Each row below holds a small network's activations on one input, seen along a few directions.
Each table varies a few parts of the input and shows all the possible inputs, shuffled.
Descriptions start from the smaller parts, as in this example, which fits no table here: one of 6 places along a line, together with either a single point or one of 9 places along a line or (one of 2 separate values, together with one of 5 places around a ring).
Shared parts are said once, and a part with two or three values counts as separate values.

Other details of the inputs shift rows strongly along two fixed directions, in all tables alike. That doesn't count.

Table:
row 1: [ 13 -55  -8  23  12 -11 -12  -4 -13 -12 -14]
row 2: [ 54 -39   8   6 -13  13 -47  19  15 -30 -40]
row 3: [-44  28  -3  -5  22   9  44  -1   8  44  29]
row 4: [-71   1  -4 -16   0   1  11  15   1  49   3]
row 5: [ 47   4  28 -23   3  64 -40   1  17 -12 -13]
row 6: [-54  41 -10 -20  -8  -3  26 -12  -4  38  37]
row 7: [-70   5   2 -31 -16   1  12   8 -10  40  10]
row 8: [-61  16   6  -7  35 -30  27  27  -3  10   8]
row 9: [-54  22   5   2  18  -7  29   2  17  51  19]
row 10: [ 21 -49 -17  16  17   5   0  -9 -20 -20  -3]
row 11: [-49  35   4   5  27 -28  34  17   8  30  14]
row 12: [ 54 -21 -36  44 -31 -36   2 -50 -29 -27  10]
row 13: [ 47  26  26 -22  -7  20 -38  22  16 -55 -13]
row 14: [-32 -35 -28  17  14   2  30 -23 -31  32  17]
row 15: [ 39  19  33 -17 -20  10 -36  31  25 -49 -31]
row 16: [ 12  21  58 -30  19  68 -44  47  55   9 -27]
row 17: [ 43 -66 -33  23  -1 -12  -7 -44 -48 -29   0]
row 18: [ 53  17  31  -7  24  34 -21  34  29 -48 -22]
row 19: [ 39  -6 -17  38   9 -12  20 -21  -2 -14   2]
row 20: [ 44  75  48 -40  20  45 -23  37  42 -18  -5]
row 21: [-62   8  -6 -42   9  -6   8  17 -29  10  30]
row 22: [ 26  66  47 -23   1  27 -31  55  65 -10 -30]
row 23: [-67   4   4 -39  -5 -14  10  30 -17  16   9]
row 24: [ 22 -19 -18  36 -26 -12  -3 -27  16  16 -12]
row 25: [-41 -25 -32   2 -17 -10  12 -34 -43  26  29]
row 26: [ 42 -42 -28  46 -53 -26   0 -56 -11   0  -6]
row 27: [ 48 -43 -31  33  -1 -31   7 -47 -41 -44  -3]
row 28: [ 38  -9 -15  19  -8   6   6 -47  -8   4  12]
row 29: [-65  21  -4 -14  13 -35  23  30  -1   9   0]
row 30: [ 29   0 -12  27 -36 -33   2 -18  -6 -14  -7]
Each input here is: one of 5 places around a ring, together with one of 6 places around a ring.
Which other rows does row 22 become when the place on the ring of 5 takes its other values? List them by row number.
> row 2, row 4, row 24, row 29

Table:
row 31: [ 50 -45 -18  56  -4   2  -3 -51   6   3 -13]
row 32: [-31   3 -12 -37  20   3 -14  31  -6   0   1]
row 33: [-10  27  -2 -14  15  34  24 -12  -5  32  39]
row 34: [ 39 -80 -34  27 -27   4 -19 -47 -42 -27 -33]
row 35: [ 55  36  58 -26 -28  73 -61  42  71   1 -33]
row 36: [-27  40   9  -7  14 -23  30  41  21   0  -2]
row 37: [-25  49  16 -20  -9 -22  10  40  12   0   3]
row 38: [ 66  44  62 -32 -21  75 -77  17  70  -9 -22]
row 39: [-43  -9 -19   9   0 -16  34  -5   3  61   9]
row 40: [-59  -4   3  -9  26   5 -14  30 -18  15   9]
row 41: [ 47 -84  -2  26  -9 -14 -16 -30 -38 -38 -22]
row 42: [-33  43   3 -13  -4 -38  11  -1  -8  -4  20]
row 43: [ 48 -84 -28  32 -25  -6  -9 -31 -23 -44 -10]
row 44: [-30  40 -23  -4  19 -27  57 -13 -35   5  41]
row 45: [-47  24 -12  13  31 -51  49 -11 -10   6  14]
Describe the family of inputs behind these rows.
> either one of 5 separate values or (one of 2 separate values, together with one of 5 places around a ring)

Table:
row 46: [ 77  -1  11  20 -15  14 -33   5  31 -28 -31]
row 47: [-44  82  46 -59  19  36  15  58  41  11   8]
row 48: [ 71  -6  -8  20 -17  11 -14  -9  12 -30 -17]
row 49: [-60 -27 -51  41   4 -71  51 -39 -48  33  35]
row 50: [ 33  52  43 -29  13  49 -32  40  43 -24  -6]
row 51: [-54 -20 -38  28  11 -66  50 -39 -47  33  26]
row 52: [ 52 -32  12  18 -16  38 -39 -13  22   3 -22]
row 53: [  3 -70 -25  24  -3 -27  -8 -13 -36 -18 -13]
row 54: [ 47 -51   3   8   3  17 -35  10  -6 -44 -31]
row 55: [  7 -46 -44  54 -31 -57  28 -55 -35  -3   4]
row 56: [-37  75  47 -51  24  33  10  59  51  11   0]
row 57: [-45  75  41 -59  35  27  10  45  24  16  15]
row 58: [ 73   2  24  10  -9  13 -43  -8  18 -33 -26]
row 59: [-58 -20 -59  32 -13 -72  56 -41 -50  34  26]
row 60: [ -4 -65 -28  19 -10 -30  -9 -19 -45 -19 -10]
row 61: [ 73 -11  -4  27 -11  11 -18  -7  19 -30 -25]
row 62: [-58  52  41 -58  10  51 -14  42  37  47   6]
row 63: [-49  76  23 -56  11  17  11  49  28  21  14]
row 64: [-72 -55 -52   7  11 -46  44 -19 -71  11  24]
row 65: [ 10 -55 -33  29 -26  -2   1 -53 -28  19   8]
row 66: [-51  50  42 -56  27  63  -6  48  43  45   6]
row 67: [-83  46   0 -38  22 -23  40   8 -16  38  36]
row 68: [-90  27  -8  -8  11 -40  58   8 -13  43  26]
row 69: [-89  41  -7 -27   5 -29  55  10 -14  36  33]
row 70: [ 74  -1  14  14 -17  18 -40  -5  17 -38 -11]
row 71: [ 21 -43 -36  46   3 -42  23 -51 -35  -4   5]
row 72: [ 67  -8   9  25 -16   6 -40 -13  16 -33 -17]
row 73: [ 72  -7  10  25  -1  18 -32  -3  25 -36 -17]
row 74: [ 52 -35  15 -11  -9  25 -49  16  -2 -48 -27]
row 75: [ 61 -23  13   5 -15  58 -38 -11  21  -9 -18]
The inputs of row 51 and row 67 match in every part but one. If row 46 is changed in the same way as row 51 into row 67, which row does it become?
> row 63
Describe the family of inputs behind these rows.
> one of 5 places around a ring, together with either one of 2 separate values or one of 4 places along a line
Which other rows does row 75 become when the choice among 2 separate values takes its other values? List them by row number.
> row 64
Which other rows does row 73 become when the place on the line of 4 takes its other values? List them by row number.
> row 56, row 61, row 71
Start at row 49 and move only the place on the ring of 5, one step at a time. The first step leads to row 73. Which rows follow, in order?
> row 50, row 70, row 72
